These are the activations of a small neural network, seen along a few directions. Each row is one input.
Each table varies a few parts of the input and shows all the possible inputs, shuffled.
A made-up example of a description, with smaller parts first: one of 6 places along a line, together with either a single point or one of 11 places around a ring or (one of 3 separate values, together with one of 5 places around a ring).
Shared parts are said once, and a part with two or three values counts as separate values.
In the rows, 128 means zero.

Rows:
row 1: [149 119 158 137 139 171 114 104 114 136 182 142 174  76]
row 2: [ 68 182 130 104 110  93 115 168 213 132 133 149  84 127]
row 3: [168 113 164 128 153 156 132 105 114 135 167 156 194  63]
row 4: [153 121 184 158 137 160 120  87 113 141 188 150 171 104]
row 5: [ 80 152 113  77 147 116  97 162 156 138  99 132  80  99]
row 6: [169  80  86 135 122 119 139 119  70 109  63  76 122 151]
row 7: [178 126 177 150 142 165 142 104 119 147 189 161 178  68]
row 8: [142  74 102 148 109 129 138 102  77 102  80  99 112 182]
row 9: [ 60 175  94  87 141 107 104 193 177 153 120 145  88 121]
row 10: [ 48 189 107 111 130 106 120 166 181 152 136 150  84 151]
row 11: [143 143 188 139 109 143 123  96 143 127 205 152 181 127]
row 12: [175  82 108 141  88 106 160 130  91  84  58  93 132 183]
row 13: [183  82 103 147 122 130 154 106  75 111  64  85 111 151]
row 14: [164  79 103 153 118 125 137 101  71 111  73  94 120 168]
row 15: [ 36 189  99 108 122  93 121 171 206 146 147 151  80 168]
row 16: [169  92  90 122 134 135 132 108  66  95  65  73 109 131]
row 17: [148 127 173 149 129 146 139  86 137 138 210 155 186 123]
row 18: [ 71 180 123 110 150 105 117 197 181 149 127 141  97 111]
- The inputs of row 5 and row 9 match in every part but one. If row 16 is changed in the same way as row 5 into row 9, which row does it become? => row 6
- Describe the family of inputs behind these rows. => one of 3 separate values, together with one of 6 places along a line
- Change only the place on the line of 6 in row 3. List by row number the other rows that result. => row 1, row 4, row 7, row 11, row 17
- Change only the choice among 3 separate values in row 11. List by row number the other rows that result. => row 2, row 12

Rows:
row 19: [123 165 140 126 113 114 149 164 160 146 124 157  99 134]
row 20: [ 92 153 133 105 145 135  94 129 142 137 140 125 120 123]
row 21: [216  79 186 168 119 167 141  61  72 115 182 139 213 110]
row 22: [ 93 155 119 125 143 149 113 101 147 144 149 124 106 107]
row 23: [109 145 128 113 129  97 117 153 170 114 124 150 119 110]
row 24: [105 141 127 116 126  95 141 160 172 134 121 159 125 133]
row 25: [ 93 143 114  94 130 112 108 155 155 115 143 131 136 115]
row 26: [129 170 144 125 120 113 130 156 162 129 128 137  94 112]
row 27: [220  34  83 143 160 163 143 127  32 132  58  88 160  79]
row 28: [ 92 151 126 119 145 126 109 141 143 153 141 138 121 146]
row 29: [ 90 138 113 106 127 104 127 164 159 138 140 138 141 136]
row 30: [ 89 150 116 140 145 144 128 118 145 153 149 140 104 130]
row 31: [214  40 137 183  62 145 164  35   5  55  64  39 126 228]
- Describe the family of inputs behind these rows. => either one of 3 separate values or (one of 2 separate values, together with one of 5 places along a line)
- Change only the place on the line of 5 in row 24. List by row number the other rows that result. => row 19, row 28, row 29, row 30

Rows:
row 32: [137 161 163 133 137 134 137 148 163 149 165 166 138  74]
row 33: [140 100  91 141 140 143 142 106  82 136  87  97 108 143]
row 34: [133 128 173 139 109 127 136 115 154 130 180 168 174 136]
row 35: [111 127 124 129 125 158 105  80 110 120 149 101 123 142]
row 36: [172 104 121 160 107 133 159 109  85 118  91 111 104 167]
row 37: [140 130 157 152  96 141 120  73 127 102 155 118 121 159]
row 38: [108 127 139 122 144 137 114 132 135 146 174 143 173 121]
row 39: [188  87 120 125 105 106 148 141  87  92  76 105 140 138]
row 40: [154  79  86 115 146 115 128 137  84 102  76  98 143 110]
row 41: [114 156 141 113 178 143 107 155 144 168 146 152 139  63]
row 42: [ 11 210  94  80 121  71 111 213 237 145 109 149  45 154]
- Describe the family of inputs behind these rows. => either a single point or (one of 2 separate values, together with one of 5 places along a line)
- Start at row 32 and move only the place on the line of 5, one step at a time. The first step leads to row 34. Which rows follow, in order? => row 37, row 36, row 39

Rows:
row 43: [110 118 150 128 110 161 118  66 121 130 141 101 133 151]
row 44: [144 107 127 132 112 108 139 148 120 131  99 118 160 162]
row 45: [129 130 130 128 130 158 106 107  92 158 147 108 153 136]
row 46: [142 129  95 130  91 100 135 133 135 104  97 102  96 142]
row 47: [144 104 113 122 128 105 134 131 144 105 136 131 167  90]
row 48: [158 126 138 143 131 129 136 149 131 129 144 121 143  82]
row 49: [116 112 105 115 149 123 112 155  98 129  88 110 134 163]
row 50: [165 108 150 111 119 110 125 135 133 106 124 146 167 114]
row 51: [124 105 143 141  90 148 145  87 117  78 173 140 143 150]
row 52: [154 120 140 144 128 145 165 110 113 143 153 154 145 132]
row 53: [112 131 135 158 134 151 102  62 132 151 134 120 106 140]
row 54: [154 131 164 143 131 139 162 145 122 134 128 157 128  89]
row 55: [ 99 120 119 137 123 148  92  69 119 121 151  97 117 130]
row 56: [151 135 114 146  95  99 143 132 143 126  89 124  71 148]
row 57: [129 137 117 154 154 158 122 105  98 170 139 132 137 121]
row 58: [134 137 127 120 156 145 103 146 111 135 131 115 127  71]
row 59: [145 125 160 166 118 143 129  77 140 114 154 152 126 163]
row 60: [119 115 108  97 159 118  98 134 116 106 123 131 147  90]
row 61: [ 38 206 160  89 122  96 125 168 207 158 173 167 111 128]
row 62: [165 138 133 119  81 102 138 133 129 108  93 111  98 168]
row 63: [ 94  98  90 113 149 131 136 153 105 113  97 114 135 141]
row 64: [ 40 199 131  99 130  96 104 173 212 152 181 171 104 122]
row 65: [137 112 185 141  97 148 149  81 131  87 167 130 151 181]
row 66: [147 101 119 128 113 145 152 114 112 129 165 131 160 127]
row 67: [129 145  91 139 138 112 136 131 141 127  85  96  52 150]
row 68: [ 38 189 140  95 120 123 114 184 226 163 168 187 100 131]
row 69: [140 159 136 148 168 149 130 139 124 152 118 132 123  76]
row 70: [120 141  75 124 135 116 127 134 132 102  93  73  74 148]
row 71: [133 137 150 108 135 158 131 147 106 141 122 125 136  92]
row 72: [122  99 102 141 123 100 143 151 126 124 112 108 156 140]
row 73: [129 129 113 127 162 129 120 126 132 127 105 150 136  92]
row 74: [171 121 159 136 112 141 135 121  98 128 166 137 161 155]
row 75: [181 121 183 120 128 125 127 150 120 131 145 138 135 107]
row 76: [132 143 103 103 120 116 107 135 103 110  79  96  74 165]
row 77: [138 122 122  98 149 128 104 131 120 120 107 130 156 103]
row 78: [126  92 120 141 119 111 167 137 133 145  99 141 134 140]
row 79: [151 120 136 137 135 109 143 126 146 123 117 159 148  94]
row 80: [109 110 102 142 160 118 127 154 116 140  92 127 103 145]
row 81: [120 120 103 131 141 154 109 114  90 144 158 107 144 116]
- The inputs of row 57 and row 45 match in every part but one. If row 68 is changed in the same way as row 57 into row 45, which row does it become? => row 61
- Describe the family of inputs behind these rows. => one of 3 separate values, together with either a single point or (one of 2 separate values, together with one of 6 places along a line)
- Start at row 70 and move only the place on the line of 6, one step at a time. The first step leads to row 63. Which rows follow, in order? => row 60, row 58, row 81, row 55
- Change only the choice among 3 separate values in row 70. List by row number the other rows that result. => row 67, row 76
- Change only the place on the line of 6 in row 59. List by row number the other rows that result. => row 52, row 54, row 56, row 78, row 79

Rows:
row 82: [129 121  99 107 169 153 113 131  91 146  98 106 122  85]
row 83: [140 104 147 154 101 159 120  63  88 111 166 106 152 188]
row 84: [164  90 140 137 142 127 139 129 109 127 137 155 186 104]
row 85: [ 47 219 163 123 140 126 125 172 229 194 195 197 102 115]
row 86: [150 120 100 125 114 103 148 167 114 116  85 113 108 136]
row 87: [132 105 100 112 154 106 136 173 111 144  81 123 138 126]
row 88: [  9 216 128  68 134  85  81 199 252 139 165 163  93 110]
row 89: [141 123 110 141 112 115 137 123 116 100  79 107  75 156]
row 90: [163 109 143 145 165 166 113  93  91 135 162 119 170  67]
row 91: [176 116 167 150  95 135 131  80 112 102 130 121 132 149]
row 92: [180 106 154 136  99 127 156 120 115 105 135 134 162 119]
row 93: [105 106  86 139 111 134 136  85 108 117 103  92  98 180]
- Describe the family of inputs behind these rows. => one of 2 separate values, together with either a single point or one of 5 places along a line
- Change only the place on the line of 5 in row 89. List by row number the other rows that result. => row 82, row 86, row 87, row 93
